Each row below holds a small network's activations on one input, seen along a few directions.
In each table, some parts of the input vary, and every possible input appears once, in random order.
A made-up example of a description, with smaller parts first: one of 3 separate values, together with either a single point or one of 9 places around a ring or (one of 5 places around a ring, together with one of 6 places along a line).
Shared parts are said once, and a part with two or three values counts as separate values.

Other details of the inputs shift rows strongly along two fixed directions, in all tables alike. That doesn't count.

Table:
r1: [19 -2 4 -1 -1 -2 21 1 -26 7 4 11 -4]
r2: [7 -4 5 -7 2 9 14 -1 -15 -1 -11 11 -14]
r3: [-30 26 14 -25 -29 -35 -6 -13 12 -11 30 9 -16]
r4: [3 -6 -9 3 9 -5 9 0 -4 13 1 0 -6]
r5: [-20 26 5 -26 -20 -38 -7 -15 8 -1 45 3 -6]
r6: [7 -2 1 1 34 15 -30 -1 20 -4 -10 5 25]
r7: [3 0 4 -1 13 15 -28 2 21 -11 -10 7 2]
r8: [-12 4 -3 2 2 8 -24 2 25 -19 -5 -13 10]
r9: [-9 -7 -6 0 17 7 -23 5 28 0 -12 -2 -8]
r10: [8 -19 -5 -3 8 2 4 3 -19 8 -14 0 19]
r11: [-5 -12 -4 -4 8 6 -28 11 20 -14 -11 -7 4]
r12: [-2 -14 -3 -8 -5 3 14 4 -17 -3 -14 -3 -7]
r13: [-2 7 6 0 15 18 -24 -1 22 -12 -11 4 8]
r14: [2 3 0 11 -8 -6 25 -3 -17 18 7 -1 0]
r15: [17 1 4 1 -4 -1 21 -4 -26 8 3 10 0]
r16: [-8 -2 -3 5 8 4 -26 9 30 -2 -5 -2 -7]
r17: [5 -7 13 -3 7 19 6 0 -13 5 -22 12 6]
r18: [9 -12 9 -7 8 14 4 7 -13 4 -21 15 -2]
r19: [16 -15 -2 -7 27 8 -1 0 -11 6 -13 12 6]
r20: [3 -12 -11 -2 16 -2 -26 8 16 -10 2 -8 13]
r21: [-9 22 -2 13 -28 -10 1 -2 19 -7 22 -10 -25]
r22: [-1 -18 1 -5 -1 10 3 6 -16 3 -26 1 9]
r23: [-4 22 -9 10 -22 -14 4 -6 9 -19 33 -21 -1]
r24: [-7 4 6 7 -12 6 26 0 -16 17 -13 1 -3]
r25: [4 -3 -5 8 2 -4 5 0 -5 16 0 1 2]
r26: [8 -12 -9 -5 -3 -8 24 0 -27 3 0 -4 -1]
r27: [1 3 -1 9 -3 -2 26 -3 -20 21 -1 0 6]
r28: [13 9 7 5 -7 -1 22 -8 -20 3 12 5 -1]
r29: [-1 -8 -7 2 16 3 -25 1 17 -9 0 -10 22]
r30: [6 -8 -4 5 3 -5 13 5 -13 19 -1 4 -2]
r31: [-12 21 2 14 -25 -6 4 -4 18 -6 20 -11 -19]
r32: [-10 16 0 7 -29 -6 3 -3 10 -22 20 -18 -11]
Description of these inputs: one of 2 separate values, together with either a single point or (one of 3 separate values, together with one of 5 places along a line).
- The inputs of r12 and r26 match in every part but the choice among 2 separate values. If r8 is changed in the same way as r12 into r26, which row does it become? => r23
- Change only the choice among 2 separate values in r21. List by row number the other rows that result. => r25
- Change only the choice among 2 separate values in r10. List by row number the other rows that result. => r22

Table:
r33: [2 -5 -12 11 23 14 -23 -4 23 -7 -5 -13 16]
r34: [-14 -4 4 -13 8 2 -35 7 23 -11 -6 -3 19]
r35: [5 -1 11 -8 -18 4 39 -6 -36 10 -11 14 -23]
r36: [13 -2 -1 -6 26 5 -31 4 21 -12 6 7 7]
r37: [2 -2 -10 8 25 14 -22 3 24 -13 -3 -15 16]
r38: [-1 -7 -3 11 7 18 -30 5 24 -10 -13 -9 12]
r39: [-19 -7 -7 -13 13 -2 -31 3 27 1 -14 0 2]
r40: [13 22 -1 5 -19 -16 4 -11 5 -14 40 -1 -22]
r41: [-7 0 6 -5 -11 -15 42 -6 -37 28 4 5 3]
r42: [9 13 -10 24 -15 -14 4 4 13 -6 35 -16 -15]
r43: [13 -3 -1 -3 25 2 -31 0 20 -13 5 8 7]
r44: [-12 -4 -5 -10 24 -4 -27 -6 20 -8 -1 -4 22]
r45: [2 4 1 -3 27 11 -27 -10 23 -6 -1 5 11]
r46: [-18 -12 -3 -15 14 -1 -30 2 24 -12 -13 -1 5]
r47: [-5 15 -8 14 -31 -4 11 -3 11 -20 20 -20 -31]
r48: [-18 15 -3 -6 -33 -20 6 -8 9 -14 25 -11 -26]
r49: [-4 -6 1 16 10 14 -28 12 28 -2 -11 -7 11]
r50: [3 0 -4 9 -31 0 52 2 -38 14 -10 -3 -25]
r51: [-5 13 -5 3 -16 -30 -2 -1 10 -1 40 -8 -10]
r52: [8 -31 0 -20 22 -1 8 8 -34 21 -23 12 25]
r53: [-14 -5 3 -9 6 -1 -33 2 21 -12 -7 -1 18]
r54: [0 -8 3 11 -19 4 45 7 -31 17 -13 -2 -20]
r55: [1 8 -2 -1 28 8 -27 -7 25 1 -3 8 10]
r56: [-13 -32 7 -17 18 6 8 10 -21 31 -41 16 11]
r57: [-4 27 14 11 -24 -7 -1 -2 16 -8 26 2 -19]
r58: [-3 1 3 -9 -19 -14 46 -14 -44 19 5 2 2]
r59: [-18 -8 -2 -18 12 0 -28 6 24 -12 -9 -4 3]
r60: [7 -30 -4 -16 24 -3 3 6 -29 34 -28 16 25]
r61: [3 31 3 5 -16 -11 12 -16 6 -20 35 -4 -16]
r62: [-1 6 7 0 12 12 -34 2 25 -2 -11 11 6]
r63: [8 -2 6 11 -32 4 46 2 -43 4 -8 -3 -5]
r64: [8 -7 1 -10 -20 -22 42 -3 -48 13 9 5 -1]
r65: [12 24 -4 7 -13 -16 -2 -6 10 -7 35 2 -19]
r66: [12 -11 -14 11 21 5 -27 6 20 -14 1 -10 12]
r67: [18 -1 10 2 -8 -8 37 0 -37 23 8 18 -10]
r68: [11 1 -2 11 -16 0 53 -6 -43 7 0 -6 -2]
r69: [-4 0 5 -11 18 13 -27 4 26 -16 -10 5 -7]
r70: [21 -32 -6 0 25 16 11 14 -30 15 -28 4 21]
r71: [-14 20 4 -1 -38 -19 2 -8 6 -13 29 -10 -11]
r72: [8 -26 6 0 11 26 10 14 -27 12 -41 4 22]
r73: [3 4 8 -6 -17 1 39 -3 -34 17 -13 16 -24]
r74: [-18 -4 6 -4 8 -2 -34 6 27 3 -5 1 15]
r75: [11 -16 10 -14 33 20 11 -1 -26 17 -30 19 21]
r76: [4 -24 11 -16 22 20 9 3 -23 11 -44 23 3]
r77: [0 1 10 -3 13 13 -32 1 22 -15 -10 9 9]
r78: [-5 -10 -9 6 13 13 -23 7 26 -19 -15 -11 -2]
r79: [-15 -2 0 -7 7 -1 -35 3 24 2 -10 2 17]
r80: [-8 22 7 5 -19 -8 3 -3 18 -10 22 1 -34]
r81: [-2 21 -7 24 -13 -8 10 -4 16 -6 30 -19 -11]
r82: [9 -17 18 -13 15 23 6 8 -27 13 -37 22 17]
r83: [0 0 -14 13 24 11 -23 0 25 0 -7 -11 14]
r84: [-11 27 -3 -4 -24 -24 14 -10 3 -15 41 -16 -9]
r85: [12 11 -14 18 -18 -11 2 -3 9 -15 33 -18 -14]
r86: [7 -25 2 5 11 23 8 11 -24 25 -46 8 21]
r87: [11 16 -17 20 -17 -14 2 0 11 -8 31 -16 -15]
r88: [7 8 12 2 -5 -2 44 -8 -35 23 3 14 -6]
r89: [-13 25 -8 0 -16 -23 3 -12 11 -3 31 -11 -6]
r90: [0 25 10 5 -27 -3 -3 -9 11 -17 24 0 -17]
r91: [4 -31 0 -5 19 26 12 15 -22 11 -46 3 8]
r92: [-1 14 -8 -1 -25 -29 2 -9 3 -9 41 -11 -12]
- What do these inputs look like to the network? => one of 3 separate values, together with one of 4 places along a line, together with one of 5 places along a line
- The inputs of r90 and r71 match in every part but the choice among 3 separate values. If r40 is changed in the same way as r90 into r71, which row does it become? => r92
- Start at r46 and move only the place on the line of 4, one step at a time. The first step leads to r53. Which rows follow, in order? => r44, r64
- Change only the choice among 3 separate values in r36. List by row number the other rows that result. => r52, r70
- Start at r84 and move only the place on the line of 5, one step at a time. The first step leads to r44. Which rows follow, in order? => r58, r89, r41
- Change only the choice among 3 separate values in r47. List by row number the other rows that result. => r35, r48

Table:
r93: [-2 -11 -1 -9 6 -3 3 0 -11 8 -7 3 10]
r94: [2 11 2 -4 -21 -14 18 -6 -15 -5 20 -1 -8]
r95: [2 -5 8 -5 0 8 9 1 -12 4 -14 9 -2]
r96: [-8 6 -3 -1 2 -9 -14 -1 16 -1 12 -3 2]
r97: [-8 5 -4 -2 27 1 -52 -2 49 -11 7 -1 11]
r98: [6 -14 6 -11 17 5 6 0 -20 15 -19 16 13]
r99: [5 -24 -4 -1 24 14 -5 7 -8 11 -28 1 21]
r100: [-12 10 -2 5 -7 -3 -18 1 27 -10 10 -8 -8]
r101: [9 7 1 8 -7 0 14 -2 -8 -3 9 -1 -7]
r102: [-9 7 -2 1 -14 -5 -2 0 10 -11 8 -9 -9]
r103: [2 3 -5 10 -6 -3 9 1 -2 3 6 -6 -4]
r104: [0 -13 7 -5 11 13 7 4 -15 17 -28 13 5]
r105: [8 9 -2 7 -18 -5 17 -2 -10 -9 16 -8 -9]
r106: [-3 -3 1 -4 3 6 -14 2 10 -10 -7 0 1]
r107: [7 14 -1 12 -18 -5 23 -4 -10 2 17 -4 -15]
- What do these inputs look like to the network? => one of 3 separate values, together with one of 5 places around a ring
- The inputs of r103 and r105 match in every part but the place on the ring of 5. If r100 is changed in the same way as r103 into r105, which row does it become? => r106
- Start at r96 and move only the place on the ring of 5, one step at a time. The first step leads to r97. Which rows follow, in order? => r98, r94, r93
